Each row below is a small network's average activation on inputs in which a field has the value named, seen along a few directions.
Values that are neighbours, or in one group, have similar rows; names and order tell nothing.
In the rows, zero is written as 500.
Random noise pushes rows far along 23 fixed directions. That doesn't count. These rows show it; they differ only by the noise:
[603 499 511  71 577 541 412 542 531 689 534 493 559 609 590 561 491 419
 621 507 297 396 383 403 487 471 473 329 451 381 450 428 615 703 621 423
 472 639 468]
[463 486 423 488 565 490 477 612 365 523 394 556 486 592 394 453 652 531
 629 364 511 410 491 471 431 457 572 359 246 492 544 455 375 468 549 383
 478 500 452]
[380 354 373 438 351 487 691 272 434 665 488 505 631 481 375 501 598 359
 622 521 632 439 591 464 549 578 604 419 508 584 424 712 574 389 516 353
 487 345 540]
[462 437 530 583 512 571 469 392 520 653 652 446 638 616 543 547 397 611
 334 338 499 459 585 523 487 407 596 388 561 397 414 552 373 504 400 576
 343 495 465]
[580 446 647 416 554 451 547 366 541 658 622 637 576 601 559 463 701 460
 455 410 464 479 485 443 548 429 753 672 507 562 269 572 496 412 504 551
 470 395 593]
[446 516 376 439 487 269 637 540 422 485 369 451 374 297 378 471 621 506
 699 609 397 406 358 528 492 507 516 490 474 619 534 351 430 558 362 506
 404 636 591]
[532 669 455 643 385 390 470 527 457 323 367 378 501 572 610 342 589 537
 628 551 517 354 566 613 500 507 495 591 472 458 628 516 436 544 378 529
 617 524 482]
[423 597 298 387 351 677 454 292 320 728 554 660 596 272 509 419 569 286
 517 637 628 676 372 587 618 648 495 676 419 501 734 446 547 404 591 456
 586 465 530]
[396 484 393 591 401 495 490 566 615 497 364 479 479 586 384 362 542 516
 462 629 687 479 630 477 484 471 563 542 416 540 457 725 330 296 459 382
 487 287 608]
[450 534 386 537 289 447 569 527 652 371 537 550 420 361 274 403 532 414
 557 689 361 638 536 515 269 709 418 244 525 449 647 283 646 754 469 468
 560 617 599]
[362 490 469 393 466 671 508 481 444 578 493 445 455 616 642 514 657 503
 579 314 505 474 434 501 675 463 546 401 364 479 478 473 555 459 555 489
 527 410 459]
[365 729 533 369 615 680 350 244 599 648 569 525 615 431 800 492 447 518
 544 513 471 452 522 568 662 643 552 749 283 386 339 164 577 413 547 488
 742 360 397]
[628 528 497 776 445 519 504 457 485 352 532 457 572 461 499 453 461 495
 609 441 467 492 537 592 371 607 490 532 499 248 588 460 331 512 381 584
 370 626 478]
[210 493 355 610 381 581 591 449 503 490 529 371 432 621 510 453 505 439
 420 522 553 678 274 490 599 489 464 472 284 349 622 622 378 386 525 381
 453 347 394]
[358 666 509 534 451 633 483 392 458 442 516 441 248 494 625 492 615 493
 563 427 491 476 557 567 702 689 505 394 333 537 519 422 533 534 493 514
 598 548 529]
[684 698 503 494 564 586 341 631 371 478 749 459 488 783 648 645 378 533
 598 360 436 270 558 478 398 655 567 431 288 471 472 514 513 563 465 409
 522 658 385]
[663 528 497 443 515 676 406 694 715 678 486 468 439 409 441 536 380 635
 477 419 568 586 455 586 539 409 573 621 518 522 452 378 545 398 430 665
 330 419 545]
[330 498 501 503 465 500 485 594 535 381 508 537 385 607 375 496 492 555
 497 402 466 621 260 427 465 411 512 403 466 419 494 560 513 454 531 458
 530 379 445]
[472 455 630 557 662 463 385 559 542 394 478 710 446 444 398 465 485 585
 317 444 543 658 491 584 507 443 524 616 464 559 532 411 568 414 714 477
 726 322 457]
[562 466 556 675 573 573 466 652 637 421 596 359 426 689 674 466 449 513
 221 555 411 648 554 512 492 461 389 534 356 433 613 444 371 580 561 547
 375 588 428]
[482 456 537 608 616 478 370 448 427 498 649 804 458 455 434 498 453 525
 500 546 537 523 694 461 485 532 573 621 549 641 501 460 488 372 540 544
 462 519 565]
[640 540 583 616 537 362 650 633 584 321 321 517 470 523 361 506 635 531
 471 585 515 419 638 374 372 469 457 321 511 516 558 440 551 588 412 493
 602 569 630]
[700 465 549 512 694 458 691 467 392 561 498 568 461 437 568 634 662 350
 534 593 517 437 510 412 609 573 474 576 336 532 603 415 469 423 548 456
 424 639 613]
[676 460 453 432 493 671 489 601 499 512 411 516 522 516 621 465 547 406
 843 567 565 488 523 499 680 503 566 771 370 416 528 576 651 325 560 521
 423 487 430]
[522 677 594 263 528 439 468 419 531 476 311 340 458 631 677 476 521 519
 637 591 379 307 413 353 588 387 298 550 644 551 453 471 540 529 531 541
 524 589 523]


Values of B:
b6: [331 510 422 443 305 833 604 293 593 582 519 423 531 398 541 516 627 508
 590 436 448 496 625 490 517 679 395 318 570 544 356 197 623 425 534 526
 489 478 663]
b8: [591 593 572 516 491 295 667 487 599 568 546 384 462 626 456 623 438 528
 443 477 548 399 451 491 501 430 544 395 522 502 513 582 601 588 393 473
 551 414 499]
b10: [580 550 534 455 487 555 579 393 583 550 562 386 399 413 561 648 381 504
 469 574 550 440 470 618 694 636 452 533 524 444 492 567 572 425 534 469
 533 490 579]
b7: [598 461 402 519 434 555 599 684 485 587 284 343 531 561 669 434 763 428
 419 564 613 452 513 429 530 350 360 507 453 527 650 493 282 469 442 557
 356 522 676]
b9: [623 738 612 419 664 456 382 430 450 587 396 611 477 204 536 479 487 498
 535 612 492 427 609 431 507 599 623 643 511 600 296 391 414 625 256 663
 523 741 576]
b11: [604 570 476 618 520 721 383 544 228 386 564 459 547 350 536 627 278 683
 655 350 509 398 521 642 534 567 520 583 591 464 463 501 511 399 387 598
 435 753 367]
b3: [561 495 598 619 507 550 476 508 579 318 584 551 556 502 463 629 389 548
 450 404 528 468 537 448 326 594 420 495 648 413 349 511 466 390 504 467
 577 427 576]
b2: [544 443 560 246 483 547 625 531 589 604 307 563 567 397 347 513 670 506
 554 495 511 467 511 354 503 427 608 297 586 525 312 515 702 572 449 496
 579 490 613]
b1: [620 548 440 407 429 523 510 595 482 691 538 482 577 625 570 436 704 419
 424 472 511 491 461 477 361 470 455 459 401 587 621 386 442 591 559 474
 475 494 552]
b12: [522 506 507 450 437 645 373 455 479 573 430 527 459 501 509 478 450 354
 631 389 666 580 527 416 497 543 402 538 577 505 480 713 422 421 557 522
 398 404 473]
b4: [552 646 400 426 313 763 497 531 333 388 463 465 414 473 524 524 605 388
 654 547 551 477 512 491 552 764 375 457 440 624 576 528 676 449 632 400
 656 608 567]
b5: [522 691 687 414 623 481 583 366 678 569 311 426 170 477 488 518 474 509
 744 514 524 500 457 443 796 483 529 529 410 473 433 512 655 480 475 579
 431 498 454]
B is arranged as a network in which each value has 3 neighbours.
Which values are neighbours of b3? Give them in the order they are listed.
Answer: b6, b8, b10
Which values are neighbours of b5? Give them in the order they are listed.
Answer: b9, b11, b12
Each value of B is a pair of two hidden parts, and every pair occurs once (2 first parts, 6 second parts).
Changing only the second part turns b10 into b1. b3 has the same second part as b10; what does that change turn b3 into?
Answer: b12
Changing only the second part turns b6 into b11. b4 has the same second part as b6; what does that change turn b4 into?
Answer: b2

Values of C:
c6: [418 434 575 413 560 286 503 540 552 259 442 455 367 429 500 513 481 677
 640 647 317 254 465 506 495 471 518 627 678 561 143 551 366 367 457 465
 487 546 693]
c1: [517 564 598 309 582 625 308 471 548 579 545 525 550 390 481 596 339 703
 392 411 474 358 436 670 534 524 643 376 565 244 262 545 395 476 486 460
 607 509 611]
c5: [409 374 435 227 460 645 609 589 595 501  37 361 585 424 404 444 763 545
 717 405 533 354 518 464 445 449 312 263 417 511 374 269 563 402 745 316
 666 297 581]
c2: [403 524 473 518 463 521 705 271 457 496 505 500 467 448 354 504 443 337
 583 705 449 695 333 344 516 611 385 528 427 481 584 518 647 448 625 394
 441 596 375]
c7: [510 699 318 421 338 402 585 607 624 521 463 268 414 560 470 525 393 593
 517 900 490 253 499 476 427 531 334 437 568 601 574 475 485 463 359 385
 473 579 719]
c3: [496 496 356 350 332 580 532 643 465 422 398 424 734 547 608 408 694 371
 399 698 428 494 357 377 372 497 408 468 469 375 502 516 423 552 500 390
 638 554 615]
c10: [566 351 514 583 431 261 629 700 563 205 377 276 544 529 433 523 447 571
 597 393 352 476 488 487 285 395 312 427 764 675 509 403 677 717 457 612
 477 531 354]
c8: [428 445 606 406 563 499 379 490 545 256 360 317 405 353 759 422 514 494
 577 404 304 491 479 641 567 599 383 621 607 504 275 437 418 643 564 589
 567 555 440]
c9: [308 418 405 575 466 447 521 612 465 435 446 602 515 355 343 620 414 753
 415 503 647 417 534 552 562 298 513 338 788 557 580 463 572 365 325 562
 596 376 666]
c4: [433 415 463 491 675 664 395 427 469 650 610 416 679 503 734 607 335 511
 432 415 414 456 564 416 457 485 367 512 498 417 400 313 241 482 452 565
 226 618 422]
C is arranged as a line.
A walk along C starts at c6 and steps to its neighbour c5. Put c1, c7, c10, c8 in the order it reaches them.
Answer: c7, c1, c8, c10
What is the length, in steps, of the shortest route from c2 to c3?
Answer: 5

Values of G:
g2: [538 328 534 311 741 492 392 815 607 595 437 637 448 538 643 537 546 601
 417 647 454 460 524 404 616 197 485 504 508 447 518 394 461 484 533 569
 407 515 627]
g10: [588 537 550 462 618 473 390 597 501 561 645 644 370 467 456 524 447 418
 375 465 547 635 591 581 477 642 647 541 290 649 487 523 604 637 588 429
 628 465 403]
g4: [257 398 397 420 476 257 627 562 570 473 516 516 417 625 379 545 555 572
 598 615 522 332 483 389 466 431 513 501 502 781 352 520 546 303 523 316
 549 230 608]
g3: [473 475 587 497 612 360 597 350 712 737 559 582 510 466 522 591 536 480
 425 450 568 474 602 465 537 455 544 353 543 453 518 292 542 587 411 573
 502 337 614]
g11: [574 422 537 560 471 430 572 331 669 513 417 415 516 374 336 364 418 434
 633 572 496 556 680 669 497 703 634 588 383 458 368 622 544 540 571 397
 490 476 360]
g5: [655 385 495 726 507 399 561 534 375 486 689 402 512 460 416 583 448 501
 133 338 619 547 372 871 468 615 596 565 447 522 635 703 273 421 584 383
 524 396 537]
g12: [524 451 419 415 331 567 524 543 380 426 326 166 592 601 500 556 366 488
 608 357 569 393 437 506 478 462 296 427 639 565 476 806 526 509 554 439
 458 486 315]
g6: [371 471 418 422 452 605 601 463 498 520 332 446 543 391 355 453 549 579
 613 531 454 540 294 479 511 436 451 497 466 423 468 387 486 326 559 425
 458 471 485]
g7: [228 494 459 494 547 266 564 375 354 523 587 461 555 455 566 464 512 466
 231 623 450 554 428 440 473 468 592 670 490 787 299 575 353 550 402 449
 559 488 439]
g8: [479 489 387 505 323 519 458 521 565 407 476 466 557 357 419 370 409 535
 610 683 413 535 481 637 491 565 618 572 536 310 436 580 511 525 410 510
 492 590 510]
g9: [507 550 468 423 417 685 243 640 332 375 280 595 502 469 367 349 601 484
 598 291 578 538 331 456 367 489 507 457 529 390 448 750 235 414 532 506
 489 498 556]
g1: [686 656 510 363 414 377 709 506 605 455 434 243 544 519 603 642 554 354
 430 596 459 354 362 398 379 616 260 500 634 631 463 428 583 589 451 426
 643 487 663]
Each value of G is a pair of two hidden parts, and every pair occurs once (2 first parts, 6 second parts).
Changing only the second part turns g10 into g1. g7 has the same second part as g10; what does that change turn g7 into?
Answer: g8
Changing only the second part turns g12 into g2. g4 has the same second part as g12; what does that change turn g4 into?
Answer: g3
